A small network was shown many inputs. Here are its activations along a few directions, one row for each input.
Each table varies a few parts of the input and shows all the possible inputs, shuffled.
Descriptions start from the smaller parts, as in this example, which fits no table here: one of 8 places around a ring, together with either a single point or one of 11 places around a ring or (one of 3 separate values, together with one of 6 places along a line).
Shared parts are said once, and a part with two or three values counts as separate values.

Other details of the inputs vary at random and push rows far along two fixed directions, the same in every table; ignore that.

Rows:
row 1: [  2  33  22   5 -14 -12  21  12  17  23  -6  -4]
row 2: [-15  25  30   1 -10  -4  28   6  16  12  -5   3]
row 3: [  7 -44 -38  -1  19  14 -39 -10 -22 -16   8 -11]
row 4: [-12  22  29   2 -10  -5  27  12  14  12  -4   6]
row 5: [  5  37  31   3 -11 -10  14   8  23  29  -4  -3]
row 6: [ 21 -14 -42  -4 -10  -5 -57  10 -45  13  26 -36]
row 7: [ -4  35  24   7 -10  -9  28   1  25  20 -11  -4]
row 8: [-32   0  24  13  27  10  56 -17  44 -11 -35  29]
row 9: [  1 -72 -64 -11  35  10 -19 -16 -39 -43  -2   1]
row 10: [ 0 30 21  7  2  2 19  0 28 21 -9  8]
row 11: [ -9  29  36  -4   3   1  10   0  23   1 -10  14]
row 12: [ 14  30   5  -8 -35 -14 -44  20 -15  37  18 -26]
row 13: [-10  18  33  -1 -13 -11  30  12  14  14  -8   3]
row 14: [  6 -55 -44   4  35  21 -24 -19 -22 -25   7  -9]
row 15: [ 27   0 -21 -22 -32 -14 -76  31 -66   9  41 -36]
row 16: [-6 36 40 -6 -3 -1 14  3 18  6 -3  9]
row 17: [  6 -42 -36  49 -20  28  39 -52  13 -56  -7  55]
row 18: [ 29  -9 -26 -19 -37 -10 -83  31 -60  18  48 -45]
row 19: [-15 -71 -22  23  87  34  52 -51  37 -50 -38  34]
row 20: [-20 -31 -20  -1  35  12  14 -19  12 -34 -17  26]
row 21: [ 13  23  -7  -5 -34 -22 -33  23 -20  26  14 -29]
row 22: [  7 -67 -54  -3  47  15 -21 -20 -37 -43  -4  -2]
row 23: [  5  30  25   1 -21 -19  20  14  14  26  -8  -9]
row 24: [-11  25  29 -12  -8  -3  21   9  20   3  -1  20]
row 25: [ -8  32  27 -18 -22  -7   4  11   8  11  10   4]
Description of these inputs: either a single point or (one of 4 places along a line, together with one of 6 places around a ring).
Q: Which other rows does row 12 become when the place on the ring of 6 takes its other values? List them by row number.
A: row 3, row 8, row 11, row 20, row 21
Q: Which other rows does row 9 become when the place on the line of 4 takes its other values? List them by row number.
A: row 20, row 24, row 25

Rows:
row 26: [ 25 -38 -74  -9 -22  -5 -76   8 -70 -12  27 -31]
row 27: [-19  42  46  25  -3   5  65 -21  73  12 -27  35]
row 28: [ 11  59  47   0 -54 -11  -9  20  19  40  22  -9]
row 29: [-21  34  50  -1   1   3  36  -1  48   6  -9  32]
row 30: [-13  51  57  -3 -17 -11  47   9  34   7 -10  23]
row 31: [ -2 -49 -27   9  36  23 -10 -23  -7 -34  -3  12]
row 32: [  8 -26 -24  16  21  18  -2 -24   3 -16  -5   7]
row 33: [ -7  -9  -6  -5  -4   1   3   4 -16 -12   1   2]
row 34: [  0 -40 -29  -8  20   5  -4  -5 -21 -22   1   2]
row 35: [  6 -22 -11   4  23  12  -8 -17  -3 -26   2  12]
row 36: [  8  -6  -8  12  -2  11 -11  -9   1   1   5   0]
row 37: [ 4  4 25  4  5 -1 19 -3 13 -7 -3 12]
row 38: [  2 -13   1  18  20  12  34 -21  21  -9 -17  14]
row 39: [ 17   3 -25 -47  30 -27 -86  47 -60  41  18 -78]
row 40: [  1   7 -11  -3 -31  -5 -22   9 -11   9   9  -8]
row 41: [ 33   3 -26  -5 -34  -8 -62  13 -43  11  34 -28]
row 42: [  9  57  30   4 -53 -16  -6  15  13  36  12  -6]
row 43: [ 13 -26 -22  10   0   6  -6  -6 -13  -3   6 -12]
row 44: [ -5 -27 -21  -2  31  12   0 -18   1 -31  -4  20]
row 45: [  6  10  28  -2 -12  -5   3   8   3   7   8   0]
row 46: [ 22 -51 -52  -8   3   9 -67  -2 -57 -22  28 -21]
row 47: [-10  52  44  19 -24  -2  37  -6  51  26 -13  20]
row 48: [ 16 -15 -10  -6 -16  -4 -36  13 -38   1  24 -18]
row 49: [ -1 -27 -30   8   7   1  10 -10 -12 -14 -12   2]
row 50: [  2  77  54 -49 -13 -40 -60  73 -20  89  24 -74]
row 51: [ 12   1 -18   8 -29  -7 -11   6 -19  15   8 -16]
row 52: [  7 -28 -36 -17  -9   1 -51   9 -40 -11  27 -14]
row 53: [  7  59  41  10 -40 -19  33   9  29  31  -6   4]
row 54: [-19 -35  -5  11  61  21  61 -34  34 -43 -36  42]
row 55: [-15  45  39   8 -27  -6  25   6  37  19  -7  18]
row 56: [ 14  43  35   1 -48 -14  -7  23   0  37  20 -15]
row 57: [-17  38  37  11 -10  -1  40  -6  48   8 -20  27]
row 58: [ -8 -36 -32  14  17   9  18 -14  -4 -21 -18   8]
row 59: [ -8 -25 -17  -2  16   6  13  -9 -11 -25 -10   8]
row 60: [ 34 -48 -65   0  -3   1 -53   0 -64 -15  22 -31]
row 61: [ 17 -10 -35  -5 -27 -13 -33  13 -44   0  14 -21]
row 62: [  6 -35 -49  19  24  14   2 -32  -3 -27 -13   9]
row 63: [-24 -28  -3   8  35  15  50 -23  20 -33 -27  29]
row 64: [-16 -48 -20   3  43  17  32 -22  10 -34 -18  22]
row 65: [-22  49  57  -3 -19  -4  35   5  43   9  -6  25]
row 66: [ -9  51  50 -43  18 -26 -26  52   5  68   5 -55]
row 67: [-24 -25  -9  13  55  24  50 -40  32 -50 -34  45]
row 68: [  1 -21 -15 -10   1  -1 -11   7 -22  -8   9  -2]
row 69: [  3  59  44   6 -57 -21  21  19  23  42   5  -7]
row 70: [-16 -59 -10  20  64  29  51 -40  28 -46 -31  33]
row 71: [ -2  61  43 -18 -62 -20 -26  35  -8  32  30  -9]
row 72: [  2 -38 -19   3  18  15 -17 -14  -9 -24   7   4]
row 73: [-19 -17  -3 -23  98   3   3   3   9  12 -32 -28]
row 74: [ 15   1 -18   7 -27  -9  -9   3 -18  12   6 -15]
row 75: [-23  13  36   4  24  11  45 -18  51 -11 -22  40]
row 76: [ -8  -9  -7   7  -6  -2  22  -3   7  -3 -13   6]
row 77: [  7  -8 -25 -15 -20  -4 -46  11 -42  -7  23 -15]
Q: Describe the family of inputs behind these rows.
A: one of 4 places along a line, together with either a single point or (one of 2 separate values, together with one of 6 places around a ring)
Q: The inputs of row 48 and row 37 match in every part but the place on the line of 4. If row 55 is changed in the same way as row 48 into row 37, which row does it become?
A: row 26
Q: The inputs of row 69 and row 53 match in every part but the place on the line of 4. If row 66 is changed in the same way as row 69 into row 53, which row does it become?
A: row 39
Q: Start at row 60 and move only the place on the line of 4, one step at a time. The first step leads to row 38. Which rows follow, in order?
A: row 56, row 43
Q: Which other rows agree with row 38 in the place on the line of 4? List them by row number.
A: row 32, row 34, row 42, row 45, row 46, row 49, row 57, row 59, row 73, row 74, row 75, row 77
Q: Which other rows does row 41 become when the place on the ring of 6 takes its other values? List them by row number.
A: row 26, row 35, row 44, row 62, row 67
